A small network was shown many inputs. Here are its activations along a few directions, one row for each input.
In each table, some parts of the input vary, and every possible input appears once, in random order.
Descriptions start from the smaller parts, as in this example, which fits no table here: values(2) and (point or line(11) or (line(6) and ring(8))).
Shared parts are said once, and a part with two or three values counts as separate values.

Other details of the inputs shift rows strongly along three fixed directions, in all tables alike. That doesn't count.

Rows:
x1: [  9  -8   7 -11 -17  12 -35  -2 -15 -19   5  29  26]
x2: [-24  11 -13   5   7   5  17  15   9  -4   1 -17   1]
x3: [-19   8   8   9  11 -24  14  13   4  -6   0 -20  -3]
x4: [-22  17 -11   2   9   6  21  18   0 -10   1 -12   4]
x5: [ 27  14   8 -12  -1 -13 -17   4  23 -16  -9 -10 -17]
x6: [-24  10  -4   9  -3   3  24  11  13  -4  -4 -15   1]
x7: [-18   9  -4  10   9 -26  14  -8  11 -12  -7 -24  -7]
x8: [  8  23  12 -28 -16   2 -19  28  18 -29  -9  13   9]
x9: [ 11  25   8 -25 -13   3 -19  26  14 -27 -12  12   3]
x10: [  7 -18  11  -3 -34   9 -36 -10  15 -16   0  21  47]
x11: [ 31  20  -6 -19   4  16  12   1  12  29 -24  -7 -46]
x12: [-30  17   0  -7   4  -1  23  20  -7 -12  -4  -5   1]
x13: [ 30  17  -3 -23   1  15  15   3  15  29 -21  -5 -43]
x14: [-27 -18  -8  12   7   9   9  -6 -25  10  19  13  24]
x15: [ 26 -19  10   2  -1  -9 -25 -21  -7   3   4  16   2]
x16: [-25  14 -10  11   3   4  15   7  11   0  -5 -19  -4]
x17: [-18 -27  -1  20   9 -20  13 -33 -19  13   8   4   8]
x18: [-17 -24   2  25  13 -13   2 -23 -28   6  13  -3  11]
x19: [ 24 -22   8  -2  -9  -8 -27 -26  -1  -7   8  11   9]
x20: [ 29  25  -5 -34  14  19  18  12 -14  24 -13   2 -60]
x21: [ 35 -10 -12 -13  15  30   7 -13 -33  41   8  21 -34]
x22: [ 28  12  12 -15  -2 -11 -13  10  19 -15  -4 -12 -18]
x23: [ 25  13   7 -12  -5 -16 -20   0  28 -22 -10 -10 -11]
x24: [ 31 -21  13  -3  -2  -4 -15 -10 -20  17  14  12 -11]
x25: [-24 -19  -7  23  -2   8  12 -23 -20  16  -2   4  21]
x26: [-26  14  -9   6   0   3  15   1  12   0 -12 -23   2]
x27: [-18 -24   4  26  13 -16   3 -20 -26   9  11   1  13]
x28: [-26  19 -11   4  13   0  14  20   4  -4  -1  -8   5]
x29: [-24  12  -5  11  -1   1  24  11  13   0  -7 -12   0]
x30: [ 28 -18  -3 -11  -4  24   4 -24 -15  40  -3  14 -22]
x31: [ 29  10  14 -17   1 -12  -6  11  18  -6  -5  -8 -24]
x32: [-17 -24  -4  24  11 -20  10 -35 -21  13   5   2   6]
x33: [ 14  15   1 -14 -21   9 -25  25  36 -34  -3  -1  18]
x34: [  8 -17   7  -3 -35  13 -38 -13  12 -21   3  14  45]
x35: [-31  21  -4  -5  10  -3  16  18  -8  -5  -7  -5  -3]
x36: [-26 -21  -6  22   1   8  12 -17 -17  21  10   8  15]
x37: [-17  11   2  12  13 -21  10   9   0  -9  -1 -27  -6]
x38: [  7  13  11 -18 -35   3 -27  17  46 -36 -12  -3  30]
x39: [ 32  14  12 -15   4 -12  -3  17   9   7  -5  -7 -34]
x40: [ 26 -20   8   2  -4 -11 -25 -26  -4   1   3  15   4]
x41: [ 31  -6  -8 -18  16  26   7 -17 -46  42  -2  24 -45]
x42: [-24 -16  -7  16   7   8  12  -5 -26   8  14  17  27]
x43: [ 34  17 -10 -21  13  19  19  15   8  32 -13   2 -52]
x44: [ 21  11   8 -16 -13 -19 -21   0  34 -29  -7 -10  -3]
x45: [ 34 -14 -12  -3  12  25   4 -14 -23  44   1  22 -32]
x46: [-24  13 -15   8   9   4  14  14   9  -3  -2 -17   0]
x47: [ 31  13  10 -15   2  -9  -9  12  12  -6  -3 -13 -26]
x48: [-23  14  -9  14   0   4  18   8  10  -6  -8 -18  -1]
x49: [ 31  11  13 -17   2 -11  -5  14  13  -2  -4  -9 -27]
x50: [-23  14  -9   9  -2   3  19   2  10  -4 -15 -22   4]
x51: [ 32 -17  10   3   2  -6 -20 -11 -22  18   9  13 -12]
x52: [-18  11   5  12  13 -24  11  11   2  -7  -2 -22  -4]
x53: [-22   9  -9   6   4   4  25  18  10  -5  -2 -12   3]
x54: [ 10 -17   6   3 -31  15 -37  -8  11 -20  10  19  38]
x55: [-19   5   5   6  10 -23  18   3  10 -10  -1 -21  -4]
x56: [-26  12  -8   8   0   4  17   8  13  -2  -2 -20  -1]
x57: [-23  14  -7  15   1   1  20  10  12  -2 -10 -14  -1]
x58: [ 37  -7 -15 -10  20  29   7 -15 -36  46   4  21 -40]
x59: [ 27 -22  14  -1  -1  -8 -20 -15  -9   8   8  17   0]
x60: [ 21 -24  11  -4 -14 -14 -25 -25   5  -8   8  16  14]
x61: [ 13 -16   2   4 -21  11 -38   0   8 -18   7  26  39]
x62: [-33 -16  -1   3   4   5   9  -8 -35   7  13  16  19]
x63: [-17  12   3  13  10 -22   8  13  -2  -8   2 -27  -6]
x64: [  9  23   9 -28 -18   6 -22  25  16 -36  -7   7   9]
x65: [ 13  17   0 -11 -20   7 -29  25  36 -36  -6   0  20]
x66: [-23 -22  -9  22   3   9  13  -8 -19  12  11  13  24]
x67: [-18 -26   4  22  12 -18   9 -24 -21  11  11   3  12]
x68: [ 12 -14   5  -8 -19  13 -32   4   1 -19  15  29  40]
x69: [ 13  -9   2  -2 -15  12 -35   2  -1 -17   9  30  37]
x70: [-18   7   2   8  11 -21  15   0   8 -12  -1 -25  -5]
x71: [-23 -14 -12  20   8  11   6  -9 -29   3  13  11  25]
x72: [-26 -23  -6  20  -1  10  13 -17 -17  19  13   6  15]
x73: [-27  17  -8   0  11   0  17  22   6  -3   1  -6   7]
x74: [-25   9 -10   3   6   3  21  18  11  -1   1 -13   2]
x75: [ 30 -19  11  -1  -4  -3 -22 -11 -20   9  15   9  -5]
x76: [-19   7   2   7  11 -27  18  -1  12  -7  -6 -19  -5]
x77: [ 35  20  -9 -14  10  19  18   5   8  35 -18  -3 -59]
x78: [-33 -14  -1   5   6   3   8  -7 -35  10  11  19  19]
x79: [ 23 -24  12  -4 -10 -11 -24 -23   1  -5   8  15  10]
x80: [-26  12  -8   2  -2   4  18   2  13   0  -9 -24   3]
Description of these inputs: ring(5) and (line(6) or (values(2) and line(5))).
Changing only the ring(5) part turns x79 into x40. The same change can be made to x31. Which row results?
> x27
Changing only the ring(5) part turns x67 into x70. The same change can be made to x8. Which row results?
> x64
Start at x39 and move only the line(6) part, one step at a time. The first step leads to x3. Which rows follow, in order?
> x59, x67, x76, x17
Change only the values(2) part in x57. List by row number the other rows that result.
> x77
Change only the line(5) part in x21. List by row number the other rows that result.
> x2, x20, x56, x80
Change only the ring(5) part in x43. List by row number the other rows that result.
> x2, x45, x46, x74

Rows:
x81: [  6  12   2 -15 -18   9 -55  23   2 -39   3  21  35]
x82: [ 44  -3  -1  -1  -2  13   7 -21 -10  32 -10   2 -44]
x83: [ 18   5  12  -9  -9  -1 -39  20  19 -30  16  22  30]
x84: [-13  46 -10  -7   1   0  28  44  51 -15 -18 -24 -25]
x85: [ 44  -6  -8 -16  15   8  13 -31  -8  41 -16   3 -47]
x86: [-11  38  -2  -4   1  -5  23  38  52 -19 -20 -40 -29]
x87: [ 24 -13  17 -14 -16  -9 -30  13  14 -31  14   7  18]
x88: [-30  -8  -8  17  10  -2  22  -1   3  10   3 -26  11]
x89: [ 36 -11  -4 -11   4  19   1 -11   2  33   0   3 -39]
x90: [-15  56 -10 -22  -1  13  28  43  31 -19 -31 -30 -15]
x91: [-34  -4  12   6  15 -33  28 -11 -15  10  -8  -8  -6]
x92: [-18 -17 -12  14   1   9   6  -7  -5  15  13   8  30]
x93: [-14 -16  -9  21  -2  10   9  -5  -9  12   7  10  30]
x94: [-18  56  -9 -17  -5  14  27  43  32 -23 -31 -26 -19]
x95: [-26   2  -9  21  28 -28  11  -8 -22  -2  -3 -17  -7]
x96: [-45   8 -16   9   1  20  26   3 -13   1  -4  -2   6]
x97: [-10 -18  -2  23  -5  -3   5 -24 -15  10   5  -8  18]
x98: [ 24  -3  20  -7  -7  -4 -39  11  14 -27  13   6  18]
x99: [ 19 -12  -3   0  -1   5   1 -25  -8  26   3  -5 -13]
x100: [ 20   5 -11 -26  -5  37  -2  -5 -10  21  -6  18 -24]
x101: [ 36  -1  -6  -3  -3  23   3   1   2  24  -6  20 -20]
x102: [ 28  -7  15 -15 -16 -16 -26  -1   4 -24  12   4   4]
x103: [  1  -2 -10 -15  -7  30  -4  -6 -13  12  -2  13  10]
x104: [ 11  -2  24 -17 -23  -9 -33  22  21 -16   5  28  29]
x105: [-27 -12  -4  26  -5  -5   9 -20  -5   2   7 -10   7]
x106: [-34   4 -12  -2  16   6  37   9 -34   1   6  -1  -5]
x107: [-13 -24  -1  28  -3   6   5 -13  -9   7   5  -1  18]
x108: [ 41  -6  -7  -8  11  11  13 -31  -8  36 -16  12 -58]
x109: [-16 -23   5   7   5 -27   1 -20 -19 -18  12   5  22]
x110: [-22 -13  -6  11  11  -8  21   7 -18  -1  20   8  15]
x111: [-23 -12  -4  25   2 -10  13 -25  -5  -3  -8  -4  14]
x112: [ 44  -9  -1  -5   3  19   5  -7  -3  32  -9   0 -30]
x113: [-39  -4  -9  14   8 -16  17 -19   7  -4  -4 -16   8]
x114: [ 28   2  18  -8  -8 -11 -36  -2   6 -21  12   4   7]
x115: [ 19  -4  30 -16 -22 -20 -30   0   8  -8   2   9   6]
x116: [-25 -26  22  11  -6 -18  -6  -1 -11  -1  12   5  30]
x117: [-35  13  -9   5  26  10  29   7 -34   5   6  -2  -4]
x118: [-14  44  -3 -12  -3 -16  16  26  51 -20 -17 -46 -27]
x119: [ 48  -5  -6 -10  12   9  15 -29 -11  37 -21   5 -45]
x120: [ 28   3   8  -2  -8 -13 -44   3   0 -16   6   0   2]
x121: [-21 -10  -7  24   7  -7 -18   9 -16  -8  19  13  34]
x122: [-22 -18 -13  15   0  10   5  -8  -4  14  15  12  21]
x123: [ 24  -3   9  -1  -7  -7 -47  16   9 -23   8   2  14]
x124: [-41  -3   7  -3   0   1  14   6 -29   6   1  13  17]
x125: [ 28   0  14 -12   4 -15 -29 -11   4 -20   2  11   1]
Changing only one part turns x116 into x104. The same change can be made to x112. Which row results?
> x93
Changing only one part turns x110 into x102. The same change can be made to x122. Which row results?
> x118
What do these inputs look like to the network?
> line(5) and (line(4) or ring(5))
Change only the line(4) part in x120. List by row number the other rows that result.
> x102, x114, x115
Start at x85 and move only the line(5) part, one step at a time. The first step leads to x99. Which rows follow, in order?
> x88, x92, x103
Change only the line(5) part in x107. List by row number the other rows that result.
> x82, x94, x101, x111
Start at x81 and move only the line(4) part, one step at a time. The first step leads to x117. Which rows follow, in order?
> x106, x124
